These are the activations of a small neural network, seen along a few directions. Each row is one input.
In each table, some parts of the input vary, and every possible input appears once, in random order.
A made-up example of a description, with smaller parts first: one of 8 places around a ring, together with either a single point or (one of 2 separate values, together with one of 4 places along a line) or one of 9 places around a ring.
Shared parts are said once, and a part with two or three values counts as separate values.
In the rows, 128 means zero.

Other details of the inputs vary at random and push rows far along two fixed directions, the same in every table; ignore that.

Table:
row 1: [163 151 134 137 133 122 117 119 149  98 123 170 133]
row 2: [ 84 110 105 170 135  63 153 106 171 106  42 120 146]
row 3: [103 152 185 123 118 125 117 119 112 161 115 143 129]
row 4: [ 75 112 135 130 148  90 130 135 148 144  50 121 164]
row 5: [137  64 138 144 107 122 200 126 126 123 107 130  98]
row 6: [114 151  95  79 113 181  54 201 114 191 182  73 170]
row 7: [152  85  47 101 123 128 202 164  83 113 193 117  78]
row 8: [109 180  81 102 103 224  65 149 110 109 200 144 116]
row 9: [123 117 101 143 106 143 141 145 102  65 155 124  83]
row 10: [161 156 171 155 130  68 139  76 172 144  76 181 146]
row 11: [119 157  75  85 130 195  68 142  80  72 215 104 111]
row 12: [166  87 125 164 154 105 143 104 126  77 116 134 104]
row 13: [182  61 125 100 142  77 225 157  89 128 106 125  98]
row 14: [116 185 154 179  98 110  49 104 201 185  95 129 207]
row 15: [127 145 178 175 124  75 119  45 147 127  82 149 149]
row 16: [139 120 171 140 135 100 170 118 121 176 108 172 148]
row 17: [102 173  95  90 104 166  93 141 100 121 191 113  91]
row 18: [133  94 113 157  95 106 177 103 125 126 109 144 103]
row 19: [111 182 214 140 140 136  74  66 156 148 108 146 168]
row 20: [120 150 178 165 112 125  67 129 200 183  96 115 200]
row 21: [125 103 143 118 109 137 159 131  99 163 117 141 120]
row 22: [157  81 107 174 125 103 190 130 126  88 130 165 111]
row 23: [131 204 141 110 155 157  45  85 139 156 158 138 137]
row 24: [ 93  93  43 140 140 124 150 169 128  50 102  94 114]
row 25: [130 190 175  89 166 164  56 109 116 185 147 135 149]
row 26: [ 81  97  79 101 149 134 146 172 137 101 108  80 121]
row 27: [155  62  30 142 100 138 148 209 112  81 165  58 117]
row 28: [166  73 156 138 163 101 178 112 128 116 109 109  98]
row 29: [116 192 122  67 139 210  84 157 123 165 215 142 134]
row 30: [124  84 129 113 115 129 180 154 101 101 146 100  73]
row 31: [164 124 196 142 142  82 161  99 173 141  75 168 139]
row 32: [117 159 150  84 141 154  96 120  80 153 154 112 139]
Description of these inputs: one of 4 places along a line, together with either one of 2 separate values or one of 6 places around a ring.
Question: Changing only the place on the line of 4 turns row 7 into row 29. The same change can be made to row 14. Which row results?
Answer: row 20
Question: List by row number the other rows that have the place on the line of 4 in common with row 21.
Answer: row 3, row 4, row 6, row 13, row 16, row 25, row 32

Table:
row 33: [134  94 123 163 114  94 147 134 136 118 102 112 130]
row 34: [112 137 146 130 119 136 119 131 127 139 126 132 129]
row 35: [108 177 111 101 130 183  85 132 115 112 179 141 113]
row 36: [127 137 115 102 116 148 121 144  98 140 163 114 114]
row 37: [122  95  77  97 120 156 164 174  93 121 172  99  91]
row 38: [122 120 179 175 129  85 150  97 160 141  61 173 154]
row 39: [110 179 142 131 136 129  73 115 165 145 119 133 165]
row 40: [119 105 110 106 134 144 146 149  96 112 151 105 106]
row 41: [112 139 110  91 138 149 128 152 114 126 153 115 113]
row 42: [126 143  93  72 135 154 124 154  95 132 178 107 107]
row 43: [128  90 114 127 136 110 160 133 123 109 103 110 113]
row 44: [114 174 136 140 130 137  72 124 159 149 118 147 172]
row 45: [137  93 110 156 118 107 172 119 125  81 110 133 102]
row 46: [154 107 101  92 139 135 154 160 107 119 161 103 103]
row 47: [104 175 139 111 131 143  86 122 151 142 124 136 151]
row 48: [130 137 166 141 142 102 125  89 137 146  91 147 138]
row 49: [122 152 137 107 133 147 103 119 109 142 150 125 133]
row 50: [119 112  94 112 113 148 138 155 118 128 147 109 117]
row 51: [142  63 123 184 114  71 186 125 149 119  80 120 130]
row 52: [ 96 189 140 104 130 175  54 123 135 144 149 128 158]
row 53: [146 132 132 109 147 139 119 130 123 133 140 121 122]
row 54: [119 128  94 105 124 148 126 157 118 123 143 123 128]
row 55: [154  99 166 168 120  93 162 107 153 145  95 147 139]
row 56: [153 109 135 128 120 127 143 142 117 131 138 117 118]
row 57: [167  51 134 148 133  86 201 129 111 103 110 111 106]
row 58: [125 172 149 139 124 134  96  86 135 127 136 167 130]
row 59: [128  92 123 143 109 109 159 139 123 117 107 114 117]
row 60: [147 157 199 184 128 100 107  61 176 129  86 189 153]
row 61: [113 136 105  86 145 163 117 151 104 124 157 108 107]
row 62: [135 122 104 157 123 119 133 120 136  90 125 128 119]
row 63: [102 206 152 127 143 153  33 103 167 155 121 138 174]
row 64: [154 116 100 101 133 146 141 162 107 127 163 122 117]
row 65: [127 153 135 117 129 133 114 122 123 151 133 149 141]
row 66: [127 115 168 185 130  81 125  90 163 126  69 137 163]
row 67: [146  73 116 140 115  96 195 129 112 131 119 121 105]
Question: Describe the family of inputs behind these rows.
Answer: one of 5 places along a line, together with either a single point or one of 6 places around a ring
Question: Changing only the place on the line of 5 turns row 62 into row 58. The same change can be made to row 33. Which row results?
Answer: row 36
Question: List by row number the other rows that have the place on the line of 5 in common with row 55.
Answer: row 46, row 53, row 56, row 57, row 60, row 64
Question: Which other rows does row 39 become when the place on the line of 5 takes its other values? List them by row number.
Answer: row 41, row 42, row 46, row 47
Question: Start at row 57 and move only the place on the line of 5, one step at a time. The first step leads to row 49. Which rows follow, in order?
Answer: row 40, row 52, row 66
